A small network was shown many inputs. Here are its activations along a few directions, one row for each input.
Each table varies a few parts of the input and shows all the possible inputs, shuffled.
A made-up example of a description, with smaller parts first: line(4) and (point or ring(9) or (values(3) and ring(5))).
Shared parts are said once, and a part with two or three values counts as separate values.

Other details of the inputs vary at random and push rows far along two fixed directions, the same in every table; ignore that.

Rows:
r1: [-39 -11 -12 -24   4 -43   9  23   1 -13  32 -47  -2]
r2: [  0   3  -7   1   1   9   2   4  -3   8 -15   0  -5]
r3: [  4   4   6   0  11   0   2  -5  -3 -10   5   6   3]
r4: [ 7  0 14  2  8  2  4 -2 -2 -6  7  4 -3]
r5: [ 7 -3  6  3 -2  4  0 -2  2 -5  9  3 -3]
r6: [ 5 -4  7  4  0  4  2 -3  0 -8  6  2 -3]
r7: [-25 -14  -6  -8   6 -12  -1   1   1 -15  38 -19  -4]
r8: [  0   6 -11  -5   1  -7   5   8   3   3  -3  -4   3]
r9: [ -1   7  -8   2  -3   6   5   3  -4   5 -14  -3  -7]
r10: [  0  -1  -1   2   0   8   2  -5  -6 -10   6   3  -5]
r11: [-5  1  4  7  3  1  0 -8  1 -9  2  5  6]
r12: [  4   2  -2   3  -6   0   4   3   5   9 -10  -3  -5]
r13: [ 6 -4  3 -3 -4 -1 -6 -7 -5 -8  4  3  3]
r14: [ 7 -4  5  3 -5  4 -2 -4  3 -3 10  2 -1]
r15: [  2   0  -1   3   3   2   1  -6  -1 -11   4   5   4]
r16: [-2  2  5  4  4  0  1 -5  1 -8  4  8  6]
r17: [  2   1  -5  -3  -8  -5  -2   0  -2   6 -14  -5   1]
r18: [ 0  2 -7 -3  6 -1  3  7  3  5 -9  0  3]
r19: [  1  -1  -4   6  -1   1  -2 -10   2  -8   4   3   4]
r20: [-3 -3  9  4 -2 -3 -6 -8 -4 -8 -1  2  4]
r21: [  1   6   3 -11   5 -11   4   8  -6   5 -10  -6   0]
r22: [ 1 -4 -2  0  0 10 -6 -6 -1 -1 11  4 -2]
r23: [  3   3  -6  -2   2  10   3   6  -3   9 -12   3  -5]
r24: [ -2   4   3  -4  -2  -8   1   7  -2   6 -12  -1   2]
r25: [-2  2 -1 -5 -6 -9 -3  6  0 10 -4 -5  4]
r26: [ 6 -7  7  2  3  5 -2 -1  2 -1  9  5 -1]
r27: [ -2   6  -9   1   1  -3   6   4   2   1 -12  -5   2]
r28: [ -2   4   0  -7  -3 -11  -1   8  -1   7  -6  -3   3]
r29: [  3  -2  -3 -10  -1  -5  -3   7  -2   9  -9  -3   2]
r30: [ 2  3 -9 -5  5 -3  1  8  4  7 -6  0  3]
r31: [ 0 -9  5  0  1  1 -7 -8 -5 -8 -1  0  4]
r32: [  1   2  -3  -7  -4  -7   2   6  -4   3 -12  -6   0]
r33: [-3  8 -5 -3  2 -8  4  8  4  6 -3  0  5]
r34: [ 5 -5  2 -2 -7  0 -8 -8 -3 -6  5  1  4]
r35: [-2 -2 12  8  0  3  0 -4  3 -6  3  3 -2]
r36: [ -2   2   0   0  -6  -7  -3   2  -1   9 -13  -2   3]
r37: [  5  -9   3  -4  -2   2 -10  -7  -2  -2   5   3   5]
r38: [  1  -1   1   2   2   2   4   7   4   9 -11  -5  -3]
r39: [ 2 -1 -3  1 -4  9 -3 -7 -3 -5 10  3 -4]
r40: [-3  1  4  4  2  6  1 -4 -4 -6  7  7 -3]
r41: [  5  -1   2  -1   2   2   5   9   3  10 -10  -1  -3]
r42: [ 6 -8  6  2  0  6 -4 -3  4  1 10  3  0]
r43: [-1  1  2  4 -3  7 -3 -6 -1 -1 11  6 -2]
r44: [  2   6 -10   2  -7   6   3   0  -2   8 -13  -1  -7]
r45: [ 3  0 -2  1 -1  8  0 -5 -5 -7  9  4 -5]
r46: [ 1 -1 13  6  1  2  2 -2  2 -5  6  6 -2]
r47: [-3  7 -5 -1 -1 -5  2  6  5  9 -2 -1  6]
r48: [ 0  4  4  5 -5 -1  3  4  6 11 -9  0 -2]
r49: [ 3 -8  6 -3  2  1 -6 -5 -5 -7  1  4  4]
r50: [ 3 -1 11  5  0  2  0 -1  3 -2 10  7 -1]
r51: [ 2 -9  5  5  1  4 -3 -6  4 -1  6  2 -1]
r52: [-1  9 -4 -1 -2  1  4  8 -1 10 -5  2 -5]
r53: [ 0  4  3  0 -4 -3  3  9  7 12  0 -3 -1]
r54: [  2  -3  -3  -4  -4  -2  -4   1  -1  10 -15  -3   2]
r55: [ 4  0 -4  2 -1  3 -3 -8  2 -6  8  4  6]
r56: [  1   2  -9   1   2   0  -1   1   5   8 -11   0   3]
r57: [-3  0  2  8  0  0 -2 -9  3 -5  5  6  6]
r58: [ 2 10 -2 -5  6  2  8  8 -6  7 -8 -1 -7]
r59: [ -5   9  -3   4  -2   4   4   4  -2   7 -13   0  -5]
r60: [ 2 -4  6  7 -1  4  1 -5  1 -9  3  0 -3]
r61: [ 2 -4 -1 -1  3  9 -3 -3 -3 -3  9  6 -3]
r62: [  1   2 -10  -5   3  -2  -1   6   6   9  -3  -3   4]
r63: [-5  0  2  7 -2  5 -2 -8 -2 -4  7  4 -3]
r64: [-1 -4 -1  4  7  4 -4 -7  1 -9  2  3  4]
Description of these inputs: values(4) and (point or (values(3) and ring(5))).
The inputs of r61 and r29 match in every part but the values(4) part. If r59 is changed in the same way as r61 into r29, which row does it become?
> r20
The inputs of r57 and r36 match in every part but the values(4) part. If r56 is changed in the same way as r57 into r36, which row does it become?
> r54
Change only the values(4) part in r9. List by row number the other rows that result.
> r1, r27, r60
Change only the values(3) part in r64. List by row number the other rows that result.
> r11, r27
Change only the values(4) part in r42. List by row number the other rows that result.
> r22, r37, r62
Change only the values(3) part in r25. List by row number the other rows that result.
> r34, r37
